These are the activations of a small neural network, seen along a few directions. Each row is one input.
In each table, some parts of the input vary, and every possible input appears once, in random order.
A made-up example of a description, with smaller parts first: one of 4 places along a line, together with either a single point or one of 11 places around a ring or (one of 3 separate values, together with one of 5 places around a ring).
Shared parts are said once, and a part with two or three values counts as separate values.
(in the rows, 128 means zero)

Other details of the inputs shift rows strongly along two fixed directions, in all tables alike. That doesn't count.

Table:
r1: [129 126 141 131 108 176 194  78 149  96 165 143 111 135  99]
r2: [ 73 164 128 107 186  48  21 202  92  99  72 136 133 173 162]
r3: [175  68 124 146  91 141 125 133 120 173  97 105 156  86 112]
r4: [169  69 145 149  72 134 135 124 116 177 109 108 139  75 127]
r5: [146 150 138 129  99 179 204  73 154 147 166 147 114 123 126]
r6: [143  77 117 144 105 127 109 137 100 115 124  99 146 101 128]
r7: [ 97 190 150 113 126 155 178  98 161  81 162 165  94 164 124]
r8: [127 110 113 126 131  98  79 164  95 111 112 104 153 109 136]
r9: [106 185 143 115 132 150 168  93 161  79 159 161 101 163 115]
r10: [120 189 152 116 144 167 180 103 169 120 133 176  96 179 122]
r11: [122 117 136 114 110 167 181  78 171 106 152 151 108 134  99]
r12: [129 104 111 132 127 102  73 164  92 109 111 103 152 109 142]
r13: [ 82 187 118 128 171 126 134 133 152 117 157 149 122 155 122]
r14: [ 83 162 133 113 187  63   9 217  98  88  84 123 119 175 157]
r15: [150 100 124 136 147 111  78 163  94 149  88 115 149 119 139]
r16: [147 113 139 139 125  97  75 167 106 157  80 113 147 117 132]
r17: [120 191 143 114 144 182 179 109 180 130 120 157 120 180  88]
r18: [ 82 177 144 122 162  86  68 185 102  82 107 132 119 174 154]
r19: [128 183 131 114 158 177 174 107 174 118 123 173 112 186 106]
r20: [ 95 172 156 121 133 154 181 112 168  83 155 160  90 177 116]
r21: [125 137 144 107  96 155 194  79 152 112 174 144  98 124 122]
r22: [128 137 136 118 112 165 192  81 151 101 166 145 117 123 100]
r23: [105 165 133 106 144 174 164 111 178  86 146 161  93 179 102]
r24: [174  74 120 144 101 133 130 106 103 168 129  92 144  77 148]
r25: [122 106 121 116 140  55  35 184  70 119 103  93 145 109 160]
r26: [115 185 127 111 202  92  72 180 110 122  93 134 141 174 148]
r27: [160  38 133 157  77 127 135 113 111 130 141  92 135  73 125]
r28: [109 190 160 119 139 147 146 133 153 135 112 147 113 167 116]
r29: [164 104 126 136 127 111 110 127 108 154 118 108 144 102 148]
r30: [ 99 177 133  93 159 126 135 129 137  92 143 149 112 167 118]
r31: [126 105 122 132 129 101  80 156  88 109 119 107 146 106 140]
r32: [170  88 137 145 106 125 110 135 110 161 103 116 135 100 127]
r33: [123 194 121 108 164 176 180 100 168 122 138 155 115 181 120]
r34: [126 100 120 119 128  78  81 148  98 121 110 109 128 110 153]
r35: [132 104  93 157 114 124 123 131 122 153 136 103 142  91 113]
r36: [160 130 132 128 112 175 206  65 167 138 148 152 111 125 122]
r37: [112 138 112 144 128  93 121 127 127 149 159 122 147 132 125]
r38: [124  93  87 151 130  73  70 171  91 165 129  90 179 106 137]
r39: [159 134 134 127 115 188 191  92 167 143 129 155 117 142  93]
r40: [100  96 128 123 134  59  39 187  75 128  84 111 140 113 171]
r41: [125 115 128 129 125  86  78 155  93 110 118 107 142 105 143]
r42: [101 193 133 113 185  94  73 181 106 127  95 128 126 174 170]
r43: [ 97 169 145 105 133 148 163  91 182  87 144 168  94 172 109]
r44: [113 172 144 120 166 123  95 167 125 137  88 129 139 164 114]
r45: [ 94 202 122 136 143 145 176  95 174 118 162 158  98 160  98]
r46: [120 192 145 112 159 136 153 120 150 124 132 155 111 169 141]
r47: [ 86 165 107  99 195  54  27 213  94  96  74 123 135 173 159]
r48: [146 109 135 135 134 108  83 169 105 158  80 114 152 119 122]
r49: [200  37 133 152  66 176 178  83 124 179 133 113 138  60 101]
r50: [180  73 118 150  84 137 135 101 103 172 139  99 151  67 140]
r51: [160  85 126 144 128  98  67 160  88 155  87 105 148 103 150]
r52: [ 74 187 101 129 191  87  66 188 126 116 121 130 142 162 144]
r53: [166  21 137 147  48 155 154  93 120 146 157  97 115  51 131]
r54: [ 96 179 143  98 134 140 181  96 166  96 151 167  83 167 129]
r55: [102 126 108 156 140  58  41 196  79 149 104  92 142 101 155]
r56: [113 162 147 127 123 153 169  93 153  84 156 150 103 160 112]
r57: [167  47 135 145  44 150 179  77 116 140 168 102 131  42 127]
r58: [128 185 120 109 163 172 183 104 176 117 127 169 113 179 119]
r59: [190  57 103 149  77 163 156  94 112 178 142  97 160  61 127]
r60: [ 72 189 118 130 171  58  70 186 111 133 131 131 143 173 151]
r61: [ 90 170 151 104 127 150 169  98 180  90 146 170  88 170 119]
r62: [156  59 102 169  80 141 156  95 116 171 158  94 140  48 104]
r63: [ 90 158 124 121 181  93  65 198 116  83  95 125 134 182 133]
r64: [143  67 110 164  89 118 131 105 118 163 165  97 144  53 137]
r65: [179  62 142 151  76 140 136 121 109 174 115 110 132  74 132]
r66: [141 141 119 128 142 135 122 132 113 145 126 126 144 128 132]
r67: [155 113 110 129 152 106  84 160 102 150  98 105 158 119 148]
r68: [174  17 128 145  60 172 168  80 127 143 161 101 123  54 108]
r69: [127 122 116 108 128 122 122 132 121 113 135 120 132 126 126]
r70: [130 131 131 106 108 177 227  51 175 109 172 159  94 133  99]
r71: [ 91 158 134 103 152 135 146 115 148 101 127 166 112 168 116]
r72: [102 148 125 105 134 155 169  98 163 104 133 165 113 162 110]
r73: [140 132 130 127 134 125 130 134 124 142 112 133 124 126 156]
r74: [166  30 130 154  72 158 172  91 122 133 156  99 135  68 107]
r75: [122 189 132 109 165 170 179  97 158 124 142 155 112 174 120]
r76: [124 162 121 116 181 115 101 160 121 126  95 141 134 160 145]
r77: [ 77 193 130 130 151 126 148 125 158 119 165 153 108 152 137]
r78: [154  37 112 135  80 135 122 112 124 136 124 101 143  75 122]
r79: [151  93 138 145 115 100  68 164  92 168  82  88 157  95 133]
r80: [147  63 101 158  92 112 139 110 109 177 167  96 166  75 117]
Description of these inputs: one of 4 places along a line, together with either one of 3 separate values or one of 8 places along a line or one of 9 places around a ring.
Q: The inputs of r45 and r55 match in every part but the place on the line of 4. If r79 is changed in the same way as r45 into r55, which row does it become?
A: r28
Q: The inputs of r71 and r40 match in every part but the place on the line of 4. If r76 is changed in the same way as r71 into r40, which row does it become?
A: r73
Q: Which other rows does r13 become when the choice among 3 separate values takes its other values? List them by row number.
A: r62, r80
Q: Which other rows does r37 become when the choice among 3 separate values takes its other values? List them by row number.
A: r45, r64
Q: Start at r59 and move only the place on the line of 8, one step at a time. The first step leads to r33. Which rows follow, in order?
A: r67, r58, r19, r39, r3, r17
Q: Start at r53 and move only the place on the line of 4, one step at a time. The first step leads to r14. Which rows follow, in order?
A: r68, r23

Table:
r81: [ 86 162 113  97 162  92 116 140 134 112 141 140 108 155 152]
r82: [153  56 108 122 104 129 117 122 116 130  94 120 155 101 109]
r83: [107 170 102 140 182 109 107 145 149 147 113 151 129 164 115]
r84: [160  43 148 149  80 122 115 124  86 120 131 102 126  75 173]
r85: [151  40 120 133  78 144 147 100 142 115 126 121 114  93 113]
r86: [ 70 183 127 134 148 117 108 149 127  96 146 132 105 136 147]
r87: [166 111 144 121  75 196 198  55 153 104 161 128 107  92  97]
r88: [165  73 135 160 138 105  54 191  75 159  74  84 161 104 119]
r89: [157  65  87 163 101 122 114 134 126 202 115 103 166  80 128]
r90: [ 95 192 127 123 154 111 149 121 140  92 173 149 107 173 151]
r91: [136  85 202 140  50  51  65 163  88 180  69 115 120  79 147]
r92: [148 101 136 149 142 108  43 216  86 163  61  88 172 133 131]
r93: [ 89 201 123 123 138 144 165 111 157  89 170 145  94 149 120]
r94: [185 101 135 146  93 174 136 129 118 170  97 101 141  83 131]
r95: [125  96 124 151  77 165 207  76 159 123 200 119 116 105  85]
r96: [111  82 118 125 108 116 137 109 125 142 156 120 117  86 157]
r97: [157  77 136 129  88 171 171 101 126 121 136 117 150 110  78]
r98: [ 94 169 108 115 140 146 177  79 193 101 170 165 112 165  90]
r99: [ 93 105 130 155 107 131 139 129 132 119 169 116 125 113 112]
r100: [124  69 139 109 123 100  74 159  94 118  94 115 118 102 174]
r101: [113 117 119 110 157  87  48 172 119  94  79 127 137 153 126]
r102: [159  97 138 124 128  91  70 150  77 108 110 102 147 117 163]
r103: [117 143 118 131 110 170 207  81 158 123 183 140 142 137  70]
r104: [ 74 167 105 120 154 113 138 126 171  95 148 156 104 171 114]
r105: [157  75 131  95 113 124 116 111 115 124 115 117 128 102 139]
r106: [114 197 136 114 187 157 149 123 184 112  93 186  99 208  96]
r107: [104 112  81 126 151  72  65 169 103 132 103 117 170 124 127]
r108: [183 122 144 144 108 190 176  91 138 147 123 127 114  94 108]
r109: [127 176 139 100 167 113 111 148 106  90 104 147 140 181 146]
r110: [115 122 106 104 147  83  91 135 111 133 134 114 140 116 150]
r111: [113 220 123 139 173 143 143 128 146 135 138 146 114 152 118]
r112: [138 128 116 137  93 156 172  75 141 123 181 114 125  83 109]
r113: [122 100 164 136  81 200 210  78 170  94 171 147  94 132  86]
r114: [120 182 119 118 138 143 193  83 144 114 178 154 136 156 124]
r115: [133 127 116 136 130  90 108 124 101 123 159 108 148 115 154]
r116: [ 95 212 112 112 156 137 147 123 137 103 147 144 132 152 112]
r117: [ 56 148 108 133 168  77  66 177 133 101 116 140 120 157 146]
r118: [175 129 147 141 146 132 124 131 107 143 106 128 130 134 150]
r119: [132 178 140 101 128 182 179  96 147  89 128 152 116 149  99]
r120: [ 84 188 103  84 190  85  96 157 118 119 116 146 143 171 144]
r121: [153  97 116 168  96 155 153 126 132 191 148 101 161  98 102]
r122: [136 159 140  99 187 118  98 154 124 139  74 147 115 166 146]
r123: [106 138 121 137 130 122 128 126 134 114 164 116 142 136  93]
r124: [ 91 150 180 144  78  41  86 153 112 181 110 131 117 107 142]
r125: [168  61 122  95 102 140 145 100 109 141 109 120 144  90 131]
r126: [119 217 128 134 166 135 154 130 149 151 144 153 133 183 150]
r127: [152 135 120 124 125 175 223  49 173 175 171 154 108 115 111]
r128: [107 139 142 117 162  92  46 192 100  86  95 112 144 165 113]
r129: [174  65 143 135  78 142 159  95 110 111 151 114 116  94 150]
r130: [178  47 114 149  95 146 113 136 128 183  77 108 155  92 125]
r131: [102 184 124 149 186 105  92 177 124 142 122 129 142 168 107]
r132: [192  96 141 145 104 153 141 123 112 170 108 112 147 110 156]
r133: [ 97 151 133 141 133 114 141 119 126 108 170 138 113 137 164]
r134: [133  38 129 141  83 140 127 115 136 116 117 124 115  89 127]
r135: [155  66 136 100  91 148 165  90 135 119 135 128 101 100 140]
r136: [141  50 135 144 102 102  71 176  83 111 109  82 142  98 123]
r137: [138  89 149 139  81 166 145 110 122 103 135 117 101  81 136]
r138: [106 239 124 130 161 165 162 128 167 143 139 154 119 171 120]
r139: [101 192 146 105 153 136 114 152 134  65 115 145  90 169 131]
r140: [132 134 104 119 152 104  98 154 115 190 106 118 150 123 161]
r141: [128 207 131 139 170 139 175 101 151 139 161 161 117 170 133]
r142: [126 161 132  94 187  99  53 199 108 153  46 131 138 173 169]
Q: Describe the family of inputs behind these rows.
A: one of 2 separate values, together with either a single point or (one of 5 places around a ring, together with one of 6 places along a line)
Q: The inputs of r94 and r138 match in every part but the choice among 2 separate values. If r118 is changed in the same way as r94 into r138, which row does it become?
A: r141
Q: Which other rows does r122 become when the choice among 2 separate values takes its other values? List them by row number.
A: r127
Q: Start at r120 and move only the place on the ring of 5, one step at a time. The first step leads to r114. Which rows follow, in order?
A: r116, r103, r107
Q: Which other rows does r113 become when the choice among 2 separate values takes its other values? List them by row number.
A: r99

Table:
r143: [150  44 126 138  79 118 120 116 105 132 132  99 138  70 126]
r144: [115 115 123 125 124 126 119 137 127 116 128 123 130 127 121]
r145: [136  89 126 135  89 121 141 103 122 138 149 116 127  85 130]
r146: [122 107 123 128 125  91  95 144 103 122 127 113 138 115 143]
r147: [112 104 109 139 139  62  37 194  75 142 100  91 156 101 160]
r148: [ 86 188 121 105 172 121 117 147 141  92 129 148 118 178 130]
r149: [ 84 211 126 122 181 112 110 155 145 109 125 152 119 184 122]
r150: [ 91 189 155 107 138 162 182  97 177  76 155 175  84 184 109]
r151: [108 172 133 121 143 162 171 107 171 100 146 158 109 171  93]
r152: [178  56 115 143 100 136 125 119 109 169 113 101 147  75 137]
r153: [ 96 176 140 110 153 128 134 129 142  84 138 151 101 166 136]
r154: [184  69 137 142  77 176 175  88 134 164 125 116 137  83 108]
r155: [167  65 113 148  84 163 173  81 132 144 158 108 137  73 109]
r156: [128 132 121 134 159  79  50 189  93 159  78 111 148 129 157]
r157: [143 134 128 129 135 141 147 118 140 150 124 138 130 139 127]
r158: [121 134 116 138 147 107  99 152 113 128 125 117 144 134 129]
r159: [133 189 143 117 151 161 169 113 156 135 126 157 120 174 114]
r160: [156 127 134 136 118 139 133 125 123 166 113 121 137 112 129]
r161: [137  92 119 137  97 141 159 100 130 139 159 117 136  99 123]
r162: [129 161 140 116 138 172 178 100 174 126 126 164 108 167 104]
r163: [159  58 122 132  72 150 174  73 129 131 161 113 125  69 120]
r164: [105 128 130 130 153  61  39 194  79 113 103 106 139 132 168]
r165: [ 92 154 133 127 158  62  43 195  89 112 101 116 128 141 166]
r166: [141 177 140 113 141 179 184  96 164 127 130 159 113 162 110]
Q: The inputs of r158 and r149 match in every part but one. If r146 is changed in the same way as r158 into r149, which row does it become?
A: r145
Q: Describe the family of inputs behind these rows.
A: one of 4 places along a line, together with one of 6 places along a line
